Each row below is a small network's average activation on inputs in which a field has the value named, seen along a few directions.
Values that are neighbours, or in one group, have similar rows; names and order tell nothing.
In the rows, zero is written as 500.
Strong random noise was added to every row along 3 fixed directions; ignore it. To show where, here is one row again and again, with new noise each time:
[450 569 711 452 521 451 588 343 443 411 530 653 683 538 582]
[583 457 598 504 856 464 274 505 436 341 297 548 569 703 426]
[405 627 429 582 439 612 591 617 371 487 535 394 504 328 509]
[325 529 505 471 414 574 545 499 494 491 570 464 525 446 453]
[285 503 511 441 383 575 541 475 532 503 593 470 520 463 431]


Values of W:
w10: [545 550 613 519 470 359 463 552 416 416 396 502 568 498 711]
w7: [554 469 527 333 411 490 554 591 674 622 541 563 522 332 551]
w12: [622 586 291 736 604 544 538 506 466 425 549 557 410 551 498]
w11: [579 311 353 382 484 368 335 628 565 493 251 565 372 597 384]
w9: [439 300 462 282 382 484 505 238 627 564 543 497 414 627 573]
w1: [586 416 364 677 698 521 247 737 392 564 283 290 263 418 557]
w5: [599 782 338 690 521 642 733 756 393 683 464 329 537 159 510]
w2: [670 475 618 700 884 465 288 520 261 380 401 443 383 612 476]
w6: [709 678 455 686 472 610 572 607 426 588 698 363 464 460 466]
w3: [820 545 423 636 413 534 504 591 421 520 485 338 546 228 592]
w8: [607 549 412 498 649 298 618 447 488 449 407 662 586 647 522]
w4: [284 458 513 440 465 638 435 524 540 427 504 512 476 625 367]
Each value of W is a pair of two hidden parts, and every pair occurs once (4 first parts, 3 second parts).
- w7 and w10 share the first part; w7 and w3 share the second. Which value has the first part of w3 and the second part of w10? => w1
- w6 and w12 share the first part; w6 and w5 share the second. Which value has the first part of w5 and the second part of w12? => w8

Values of C:
c2: [564 668 455 690 776 518 449 603 302 356 389 529 537 507 243]
c4: [476 573 407 632 301 574 544 608 276 561 313 290 353 298 725]
c3: [289 499 545 367 353 441 668 486 487 658 547 394 424 374 804]
c9: [589 546 577 601 613 749 528 575 302 340 554 464 756 600 366]
c5: [486 556 345 592 344 451 628 430 649 579 555 450 370 483 531]
c8: [850 688 137 752 579 500 562 824 293 390 539 208 191 325 643]
c7: [495 250 496 310 365 345 537 307 667 702 570 582 568 622 475]
c12: [691 606 557 488 159 381 703 454 511 654 728 544 369 309 569]
c10: [444 742 468 726 711 558 526 436 372 365 542 619 565 439 488]
c11: [561 326 586 373 745 459 158 593 633 447 198 529 508 661 457]
c6: [349 689 364 758 398 813 685 919 301 477 674 273 540 176 485]
c1: [382 376 397 305 464 597 345 552 635 607 381 506 524 352 394]
The values of C form 3 separate groups.
- Which other values are in the same group as c3? Give them in the order they are listed. => c4, c11, c1
- Which other values are in the same group as c9? Give them in the order they are listed. => c2, c10, c6
